Each row below holds a small network's activations on one input, seen along a few directions.
In each table, some parts of the input vary, and every possible input appears once, in random order.
A made-up example of a description, with smaller parts first: one of 8 places around a ring, together with either a single point or (one of 2 separate values, together with one of 4 places along a line) or one of 11 places along a line.
Shared parts are said once, and a part with two or three values counts as separate values.
(in the rows, 128 means zero)

Other details of the inputs vary at random and push rows far along two fixed directions, the same in every table; ignore that.

Table:
r1: [ 98 148  91 106 152 145 126  96 138 100 112 168 122 104 130]
r2: [132 150 157 148 120 139 122 135 101 159 137  77 128 138 136]
r3: [120 140 140 155 114 136 143 141  92 161 142  88 126 132 130]
r4: [115 139 140 147 118 133 140 143  95 171 143  90 121 127 122]
r5: [123 111 168 161 119 120  98 129 120 166 130  91 108 110 129]
r6: [119 112 166 149 115 114 118 138 100 175 116 108 111 109 133]
r7: [111 167  87 109 151 155 133  90 124  93 123 156 132 113 158]
r8: [114 122 136 183 127 126 113 152 106 162 130 104 120 126 122]
r9: [102 116 141 177 126 123 118 153 108 159 128 106 116 135 125]
r10: [189  81 138  68 118  92 143 142 198  62 137 178 153 152 100]
r11: [131 144 134 167 122 137 129 139  85 162 131  88 124 148 141]
r12: [110 166  92 119 147 157 131  91 118  91 115 162 122 120 163]
r13: [206  96 103  75 117 107 156 158 179  36 150 172 162 196 117]
r14: [102 168 121  98 144 153 126  91 137  90 123 146 125 118 159]
r15: [117 170  87 117 148 157 128  88 124  88 117 164 129 118 161]
r16: [115 137 142 162 116 135 135 144  82 156 133  94 114 150 145]
r17: [108 133 141 146 114 131 141 145  97 167 135  93 117 123 118]
r18: [107 127 139 149 119 136 135 146 100 173 135  98 114 122 115]
r19: [111 113 168 145 115 111 118 137 104 174 116 109 111 115 137]
r20: [ 88 141  92 117 156 144 117  99 150  93 109 173 126 111 141]
r21: [111 135 140 151 117 131 139 146  85 157 138  89 119 145 141]
r22: [211  66 144 123  95  87 146 202 159 129 161 108 164 193  59]
r23: [104 162  90  99 146 149 137  91 142 101 121 162 132 100 135]
r24: [214 104 100  69 122 110 160 148 181  47 157 161 177 184 101]
r25: [ 96 146  90 131 161 144 113  98 145  88 108 177 123 102 143]
r26: [114 140 118 116 157 137  94  73 163 103 105 153 121  92 150]
r27: [199  95 111  57 116 108 170 153 184  54 161 167 163 170  86]
r28: [188  85 109  64 117  99 157 155 192  54 149 176 162 173  77]
r29: [120 165  83 122 151 153 122  97 123  87 115 160 125 122 168]
r30: [117 125 133 184 133 126 111 148 111 167 125  98 125 131 123]
r31: [211  45 184 117  89  82 131 184 169 113 162 105 144 169  79]
r32: [119 113 168 153 118 115 118 139 108 170 120 103 110 110 129]
r33: [187  95 110  56 111 103 169 152 192  54 155 170 164 170  84]
r34: [214  57 175 114  87  77 142 191 160 126 156 111 153 167  79]
r35: [113 130 136 150 118 137 133 145 102 177 139  96 120 122 114]
r36: [114 127 135 156 119 128 126 145 100 172 131  98 119 125 111]
r37: [224  71 147 125  86  94 159 209 134 102 167 104 154 210  96]
r38: [ 88 152  96  99 148 150 133  95 142 108 120 164 122 108 137]
r39: [ 97 142  89 120 156 148 117  99 148  91 108 174 126 104 139]
r40: [115 139 135 151 122 131 136 139 100 176 133  86 126 126 117]
r41: [114 110 168 142 112 108 117 136 101 178 116 113 113 119 137]
r42: [110 136 118  99 142 128 112  85 136 113  99 179 122  90 154]
r43: [118 136 138 155 118 136 139 146  81 157 138  89 120 138 139]
r44: [105 138 125 114 149 134 108  84 153 100 108 163 112  87 148]
r45: [117 128 132 157 125 128 123 142 104 176 126  92 123 130 111]
r46: [113 137 143 154 114 138 146 143  89 160 138  89 120 132 131]
r47: [102 152  79 121 165 152 110  89 155  98 103 168 134 105 141]
r48: [207  59 147 132  91  91 146 208 160 121 163 111 159 186  67]
r49: [117 144 112 102 153 132 109  80 148 114  95 168 129  92 152]
r50: [103 135 145 142 117 128 143 145  96 169 141  92 115 136 125]
r51: [120 141 111 101 147 129 108  79 144 119  94 172 131  94 154]
r52: [119 140 138 148 125 131 138 138  98 175 139  85 126 133 122]
r53: [123 117 161 150 114 115 114 135 102 178 118 106 116 107 134]
r54: [126 118 163 161 124 116 105 128 122 171 121  90 115 114 130]
r55: [105 137 145 152 112 133 146 143  92 161 139  88 119 139 133]
r56: [117 173 113 101 144 157 123  89 138  89 124 148 132 110 155]
r57: [100 122 141 158 120 123 122 151 103 170 128 104 114 136 115]
r58: [109 171  88 109 150 157 137  83 137  98 119 152 137 113 150]
r59: [205  82 128  62 111  90 137 138 188  71 134 187 163 148 103]
r60: [ 96 140 125 112 149 130 108  80 156 100 108 164 111  91 153]
r61: [135 140 129 169 126 135 123 146  87 157 129  87 122 151 148]
r62: [112 168 119 101 143 157 127  94 134  90 122 146 126 113 155]
r63: [121 116 166 161 118 117 107 132 117 168 126  94 110 107 130]
r64: [128 119 160 155 124 114 111 134 115 177 117  95 119 116 129]
r65: [105 159  85 102 156 155 128  88 148 111 116 160 133 105 134]
r66: [112 127 134 164 121 127 118 148 103 173 129 102 120 127 112]
r67: [ 95 136 129 114 152 135  98  77 157 101 111 160 110  94 153]
r68: [ 95 151  88 110 155 146 119  96 143  97 109 176 123 104 134]
Each input here is: one of 4 places along a line, together with either a single point or one of 5 places along a line or one of 11 places along a line.
Q: The inputs of r9 and r30 match in every part but the place on the line of 4. If r38 is changed in the same way as r9 into r30, which row does it become?
A: r65
Q: The inputs of r66 and r22 match in every part but the place on the line of 4. If r7 is changed in the same way as r66 into r22, which row does it become?
A: r24
Q: Change only the place on the line of 11 in r1. List by row number the other rows that result.
A: r12, r17, r18, r25, r27, r37, r39, r43, r46, r68
Q: Change only the place on the line of 4 in r39. List by row number the other rows that result.
A: r20, r47, r48
Q: Start at r42 and move only the place on the line of 5, one step at a time. The first step leads to r6. Which rows follow, in order?
A: r32, r44, r31

Table:
r69: [128 124 124 132 122 124 140 148 116 133 132 123 131 150 122]
r70: [135 130 134 121 122 126 137 134 124 141 137 111 134 138 122]
r71: [ 24 217  74 138 181 189 107  38  98 125  91 160  96  52 194]
r72: [142 133 132 125 120 127 136 138 116 136 134 113 135 147 130]
r73: [131 111 125 138 125 119 125 143 127 144 125 129 130 131 113]
r74: [143 112 153 133 123 113 110 128 134 138 123 118 126 126 132]
r75: [125 122 128 141 123 131 128 141 127 135 136 118 126 131 112]
r76: [134 123 132 137 121 129 131 141 128 134 139 117 131 129 113]
r77: [141 127 149 130 117 123 129 130 114 131 127 116 126 135 143]
r78: [135 123 138 124 123 123 128 135 133 145 133 113 133 131 112]
r79: [142 136 128 139 123 134 137 138 112 127 136 108 131 145 135]
r80: [139 133 125 139 121 134 139 143 110 127 139 114 131 143 133]
r81: [171 131 104  54 141 126 135  95 188  31 126 196 154 140 143]
r82: [123 119 129 141 125 127 129 144 134 132 136 118 128 138 108]
r83: [136 126 135 139 123 129 129 136 128 137 136 110 130 129 115]
r84: [122 109 148 132 121 116 122 139 136 137 128 123 120 126 117]
r85: [148 133  89  65 147 130 137  96 186  60 122 193 151 118 116]
r86: [136 127 132 123 120 125 142 135 121 141 135 115 133 135 119]
r87: [  4 202 127 195 152 174 104  80  33 230  94  82  76  56 184]
r88: [138 134 132 131 125 134 134 134 125 131 141 104 133 141 126]
r89: [142 124 132 144 129 125 116 134 131 137 131 111 133 136 124]
r90: [129 119 144 134 119 120 130 142 118 130 129 122 122 142 136]
r91: [137 121 134 135 128 120 119 133 129 148 125 118 133 131 121]
r92: [142 122 130 147 128 125 121 136 128 137 129 115 132 132 122]
r93: [139 123 154 122 118 120 127 128 128 135 134 110 127 132 134]
r94: [130 122 149 128 117 122 133 132 119 139 133 118 123 123 133]
r95: [123 118 129 131 122 124 132 142 126 145 131 124 127 127 107]
r96: [137 137  76  64 147 136 146  97 175  54 126 199 147 125 123]
r97: [126 130 123 145 126 133 135 147 115 126 136 115 127 151 129]
r98: [144 138 131 136 124 135 132 138 117 127 139 106 133 150 136]
r99: [127 127 125 138 122 133 138 142 118 131 141 114 127 140 119]
r100: [122 126 125 139 125 131 137 144 124 130 140 114 128 144 118]
r101: [118 115 130 133 124 121 131 144 132 144 130 123 128 132 105]
r102: [137 103 143 137 121 113 116 138 131 136 123 130 122 126 125]
r103: [138 131 131 134 122 132 139 136 121 132 140 107 132 138 123]
r104: [142 111 151 137 123 113 114 129 129 141 121 121 124 121 131]
r105: [139 127 137 133 125 130 125 135 135 133 138 108 133 135 116]
r106: [ 32 198  77 138 183 173  94  42 107 138  76 173 100  47 185]
r107: [134 125 123 129 119 126 141 146 111 133 133 124 130 146 123]
r108: [132 114 151 128 118 118 124 134 129 139 130 123 123 117 122]
r109: [121 117 146 130 121 119 130 137 126 136 132 120 120 132 127]
r110: [157 144  77  58 147 136 146  94 177  40 122 201 156 135 135]
r111: [131 119 133 128 120 122 134 142 127 145 133 123 132 125 109]
r112: [135 130 127 129 118 127 142 143 108 137 133 121 133 140 128]
r113: [ 44 197  76 143 182 175  94  47 113 121  85 170 103  56 185]
r114: [134 116 124 149 127 125 122 143 128 134 131 123 128 135 117]
r115: [139 117 157 124 120 117 118 129 137 137 131 113 126 124 125]
r116: [118 123 127 130 124 124 140 143 121 142 134 119 128 139 114]
r117: [137 116 154 127 120 118 122 129 132 139 128 117 124 119 123]
r118: [136 123 152 126 118 121 131 128 122 137 131 113 124 126 133]
r119: [122 111 125 142 128 117 123 143 130 146 123 128 129 134 113]
r120: [128 117 145 128 117 121 132 136 122 135 133 121 120 129 128]
r121: [135 119 143 132 116 123 131 140 114 129 130 123 122 139 137]
r122: [130 101 144 140 123 110 116 141 136 136 122 128 122 131 123]
r123: [135 119 131 139 127 120 122 134 125 150 122 120 131 126 120]
r124: [158 137  71  68 147 140 145 106 179  25 132 202 154 144 131]
r125: [142 106 147 135 120 112 118 137 130 137 124 128 125 122 127]
r126: [157 136  93  59 143 131 138  91 179  33 121 208 149 126 147]
r127: [126 115 124 153 130 123 121 144 132 135 129 122 128 139 116]
r128: [129 110 147 129 118 118 123 137 132 136 130 125 120 122 118]
Q: What is each input in this table made of?
A: one of 3 separate values, together with one of 4 places along a line, together with one of 5 places along a line
Q: The inputs of r119 and r91 match in every part but the place on the line of 5. If r82 is changed in the same way as r119 into r91, which row does it become?
A: r105
Q: Change only the choice among 3 separate values in r80. List by row number the other rows that result.
A: r112, r126
Q: Change only the place on the line of 5 in r72. List by row number the other rows that result.
A: r69, r107, r110, r112
Q: Change only the choice among 3 separate values in r70. List by row number the other rows that result.
A: r88, r93
Q: Start at r125 and move only the place on the line of 4, one step at a time. The first step leads to r108. Which rows follow, in order?
A: r94, r126

Table:
r129: [206  85 125 128  95 103 161 193 146 109 171 113 160 193  73]
r130: [185  89 118  48 115  97 151 135 192  58 145 182 154 156  93]
r131: [208  82 121 130 107 106 153 198 149 106 165 105 167 206  74]
r132: [ 93 183 150 156 130 154 119 100  55 156 115  86  99 110 200]
r133: [103 128 146 134 126 128 137 135  98 167 131 106 117 114 129]
r134: [ 67 169  98 167 149 163 125 105  79 158 112 124 106 110 155]
r135: [125 111 154 212 101 125 134 201  59 216 141  35 116 175 114]
r136: [122 128 100  91 142 128 115  88 170  91 103 188 131 102 149]
r137: [169  88 159 109 101  99 133 163 145 129 138 125 137 146  92]
r138: [204  76 148  89  99  92 163 179 164 112 166 118 157 169  72]
r139: [174  86 150 144 112  99 110 154 162 114 137 118 131 149 111]
r140: [ 74 151 148 175 117 146 129 137  75 195 128  71 106 107 133]
r141: [ 81 135 173 204 126 120  90 136  75 215 107  80  94  97 150]
r142: [102 161  70  70 155 154 143  81 165  48 113 207 132  99 144]
r143: [ 54 182 110 160 153 164 115 101  88 171 122 108 112  99 149]
r144: [ 58 159 149 163 144 155  94  93  80 198 103  99  95  71 148]
r145: [167 109 111  52 131 110 148 108 193  59 134 181 158 135 101]
r146: [154 132 202 186  83 125 138 169  49 205 149  20 112 160 153]
r147: [ 53 175  74 116 191 164  82  27 156  69  70 215 104  61 199]
r148: [211  63 154 104  97  82 136 173 174 111 154 127 160 161  80]
r149: [102 165  66  79 167 157 137  86 160  57 122 205 139 114 140]
r150: [106 158  91  99 177 143 101  55 181  73  88 202 128  81 157]
Q: The inputs of r133 and r138 match in every part but one. If r147 is changed in the same way as r133 into r138, which row does it become?
A: r139
Q: What is each input in this table made of?
A: one of 2 separate values, together with either a single point or one of 10 places along a line
Q: Change only the choice among 2 separate values in r141. List by row number the other rows that result.
A: r150
